These are the activations of a small neural network, seen along a few directions. Each row is one input.
Each table varies a few parts of the input and shows all the possible inputs, shuffled.
Descriptions start from the smaller parts, as in this example, which fits no table here: one of 6 places along a line, together with either a single point or one of 11 places along a line or (one of 2 separate values, together with one of 8 places around a ring).
Shared parts are said once, and a part with two or three values counts as separate values.
In the rows, zero is written as 128.

Other details of the inputs vary at random and push rows far along two fixed directions, the same in every table; ignore that.

A family of inputs:
r1: [156 105 133 154 142 157 133 141 129 124 131 138 133 120 190]
r2: [146  82 146 142 129 156 110 159 129 127 130 111 118 126 149]
r3: [142  87 163 119 113 123  86 158 142 124 145  92 116  98 180]
r4: [146  99 143 121 110 134  97 179 132 140 142  62 131  94 158]
r5: [105 190 132  81  90  37 121  92 112 111 171  62 114  91 112]
r6: [128 108 116 150 141 171 145 136 129 140 102 167 134 146  94]
r7: [143  95 172 114 112 126  83 173 137 122 145  76 113  95 183]
r8: [111 139 114 119 119  90 144  81 120 119 145 128 115 139 104]
r9: [115 113 126 145 150 165 137 129 133 133  96 192 127 160 103]
r10: [117 136 125 134 140 138 140 122 135 136  97 172 136 155  90]
r11: [139  75 135 144 128 157 116 145 132 131 129 129 121 121 147]
r12: [100 189 118  92 112  61 133  97 127 129 139 107 132 131  91]
r13: [138 185  88 135 152 135 164  96 122 128 116 149 154 145 129]
r14: [109 127 108 131 129 122 150  89 122 124 133 160 119 143  96]
r15: [129 114 103 152 146 165 149 139 132 150  93 166 142 162  85]
r16: [161 117 158 130 121 134 108 164 124 114 158  71 123  88 223]
r17: [136  83 153 130 124 144  97 155 141 129 130 124 121 110 164]
r18: [117 103 120 146 146 163 137 120 138 134 103 201 127 152 106]
r19: [150 129  98 161 169 176 164  98 125 122 105 195 144 155 150]
r20: [108 143 115 128 132 121 144 103 118 122 122 160 116 143  93]
r21: [123  99 112 154 145 161 142 119 129 133 103 195 124 149 103]
r22: [106 152 115 119 125  99 150  87 115 118 136 132 114 149  93]
r23: [150  77 152 129 112 127  95 153 132 123 155  79 115 101 172]
r24: [ 96 189 115  91 110  69 134  99 126 129 144 112 131 122  90]
r25: [172 128 134 141 141 165 124 150 128 121 126 106 147 105 197]
r26: [113 137 123 134 139 141 139 122 133 136  99 174 137 151  90]
r27: [122 212 133  89  98  37 136  87 109 102 183  48 127  90 164]
r28: [126 114 122 141 143 166 127 157 141 150  92 166 145 146 106]
r29: [148  95 129 142 130 156 115 171 134 146 118 108 138 128 130]
r30: [102 189 118  94 113  60 131  97 126 128 142 106 134 133  90]
r31: [155 131 111 157 166 186 155 121 122 120 105 174 141 149 163]
r32: [147  95 154 124 110 135  98 170 130 130 143  68 125  92 160]
r33: [104 150 117 117 122 101 144  92 114 118 142 125 114 139  99]
r34: [147  92 137 148 133 161 120 158 132 137 114 125 133 133 125]
r35: [141  92 157 134 131 151  99 164 138 128 123 125 121 125 155]
r36: [104 151 122 115 125  85 134  81 129 118 137 151 120 146 101]
r37: [142  90 154 122 112 140  99 164 127 122 153  77 111  93 169]
r38: [106 181 136  93 108  58 123  95 124 117 149  97 125 123 103]
r39: [127 111 132 143 141 170 129 149 139 140  96 175 137 140 107]
r40: [105 183 111  96 106  66 133 103 117 127 148  96 126 114  94]
r41: [105 164 100 115 121 102 151 103 120 135 133 126 132 137  78]
r42: [123 127 113 143 138 143 151 117 126 136 104 159 132 156  84]
r43: [162 130 141 132 123 135 113 174 132 131 145  71 143  91 203]
r44: [111 128 127 130 138 144 135 121 130 128 114 172 122 145 106]
Description of these inputs: one of 4 places along a line, together with either one of 2 separate values or one of 9 places along a line.
Changing only the place on the line of 4 turns r44 into r24. The same change can be made to r37. Which row results?
> r41
Start at r19 and move only the place on the line of 4, one step at a time. The first step leads to r31. Which rows follow, in order?
> r25, r13
Which other rows does r22 become when the place on the line of 4 takes its other values? List them by row number.
> r8, r15, r42

A family of inputs:
r45: [ 92 157 115 108 100  69 137  96 112 126 153  97 115 115  84]
r46: [121 109 130 134 114 106 120 130 128 135 132 105 125 135 109]
r47: [119 153 123 127 131 108 136 107 127 133 106 142 142 151  84]
r48: [142 107 156 107 109 139  86 201 144 143 141  69 136  79 173]
r49: [136 119 130 157 159 174 143 120 130 126  95 184 140 171 111]
r50: [138 101 137 145 134 174 119 168 132 141  94 145 141 120 117]
r51: [145 107 144 144 134 173 120 188 136 139 111 139 130 116 157]
r52: [133  99 140 121 107 114 106 139 126 123 166  95 114  82 168]
r53: [115 145 114 107 122  99 124 107 133 133 130 117 128 145  89]
r54: [112 138 112 144 144 155 146 147 129 147  87 181 145 148  92]
r55: [148  69 149 147 117 164 112 181 129 134 136 107 111 103 154]
r56: [117 132 116 123 121  84 136  85 125 120 152 136 123 134 120]
r57: [133 114 107 147 155 148 137 107 133 130 105 194 132 159 115]
r58: [110 204 136  88 104  34 131  96 121 114 165  76 120 121 128]
r59: [127 144 134 123 132 116 137  93 132 115 123 138 131 139 134]
r60: [171 138  71 181 172 184 186 119 118 142  99 151 167 165 133]
r61: [112 128 102 125 136 150 138 124 131 142 107 163 130 146  74]
r62: [133 101 116 150 157 168 145 112 133 128  93 189 127 169 121]
r63: [148 100 143 138 130 163  99 179 143 133 127 132 135  92 192]
r64: [111 157 118 109 118  76 125  99 120 126 131 107 123 140  92]
r65: [ 96 145 111 106 105  91 137 103 125 133 152 108 120 122  79]
r66: [141 125 158 100 108 101  85 175 146 140 149  54 138  97 169]
r67: [118 147 132 119 125 127 132 127 130 122 132 130 126 113 159]
r68: [153  81 146 147 145 173 106 159 130 124 119 129 123 140 158]
r69: [118 160 119 116 124 108 133  93 126 117 137 147 131 111 124]
r70: [123 123 125 134 121 105 142 112 124 125 137 128 116 149 104]
r71: [118  90 113 157 145 176 159 116 125 134 106 191 120 150 111]
r72: [129 138 124 124 129 109 133 113 123 122 127 129 116 147 109]
r73: [142 127 167 108 108 123  94 153 122 109 162  59 119  77 181]
r74: [100 188 127  83 104  57 127  79 102  98 178  74 102 105 121]
r75: [107 165 118 133 143 138 151 115 120 124 120 167 131 147 113]
r76: [131  94 120 147 148 185 138 133 128 129 100 178 120 138 133]
r77: [132 150 135 126 128 110 136 112 127 122 123 131 129 142 111]
r78: [180 144 111 128 112 133 133 154 106 126 168  24 146  72 207]
r79: [110 155 114 113 126 127 140 113 131 136 116 146 140 132  76]
r80: [141 101 129 144 145 174 124 150 148 149  90 161 151 154 102]
r81: [108 126 109 126 121 109 139 104 135 140 129 135 131 158  75]
r82: [129 146 117 134 143 120 138  91 135 123 117 175 141 146 116]
r83: [154 103 168 122 121 131  91 172 145 124 142  77 128  97 218]
r84: [121 155 112 134 146 116 140 103 138 130 117 178 142 151 128]
r85: [116 161 124 136 148 125 146 109 126 125 117 162 136 166 118]
r86: [145  79 143 135 123 165  94 188 130 139 115 103 123 100 147]
r87: [102 200 132  85 102  29 122 100 121 124 155  69 131 118 116]
r88: [151  98 167 117 112 147  94 163 135 116 145  76 121  72 202]
r89: [149  86 139 143 133 176 114 175 129 133 115 132 114 116 143]
r90: [118 107 116 146 140 135 157  93 127 126 117 172 123 165 110]
r91: [157  93 158 138 124 170 107 183 133 129 121 111 125  97 161]
r92: [ 96 160 122 109 110  81 144  82 105 109 169 104 107 122 106]
r93: [141  74 139 159 141 168 126 146 128 128 123 144 124 153 137]
r94: [110 159 109 106 121  91 131  86 118 115 149 136 116 112 120]
Changing only one part turns r67 into r83. The same change can be made to r48. Which row results?
> r66
Changing only one part turns r54 into r87. The same change can be made to r78. Which row results?
> r60
Describe the family of inputs behind these rows.
> one of 2 separate values, together with either a single point or (one of 4 places along a line, together with one of 6 places along a line)

A family of inputs:
r95: [125 128 129 132 138 125 135 105 129 119 127 156 124 143 133]
r96: [113 129 133 125 126 125 129 123 131 130 118 147 126 136 106]
r97: [122 140 126 130 132 124 130 128 131 133 118 144 135 141 109]
r98: [129 139 109 137 135 134 148 118 121 130 122 140 133 134 124]
r99: [110 123 130 122 127 125 123 122 131 129 122 152 120 133 103]
r100: [117 121 124 131 124 128 138 120 126 131 124 138 123 137 101]
r101: [127 121 119 140 136 128 142 101 124 120 131 147 122 144 128]
r102: [131 135 113 133 133 132 141 117 125 131 121 136 136 136 112]
r103: [130 139 116 137 137 139 147 112 118 122 126 142 128 137 125]
r104: [127 162 138  89  94  63 112 117 118 114 183  35 122  82 162]
r105: [124 170 146  84  96  60 104 121 125 113 178  45 123  82 167]
r106: [119 137 126 124 132 125 128 127 132 133 114 140 131 144 107]
r107: [127 146 125 131 139 136 140 115 124 121 121 152 130 137 130]
r108: [171  66 160 146 133 188  86 204 147 140 113 108 138  99 191]
r109: [123 129 118 130 130 128 137 124 126 134 120 131 129 144 102]
r110: [114 116 121 128 124 128 131 119 126 131 128 143 117 134  99]
r111: [127 132 118 135 131 127 138 125 125 134 123 134 133 141 104]
r112: [169  71 155 150 136 189  95 204 143 139 114 115 135  99 199]
Changing only one part turns r110 into r99. The same change can be made to r101. Which row results?
> r95
Describe the family of inputs behind these rows.
> one of 2 separate values, together with one of 9 places along a line
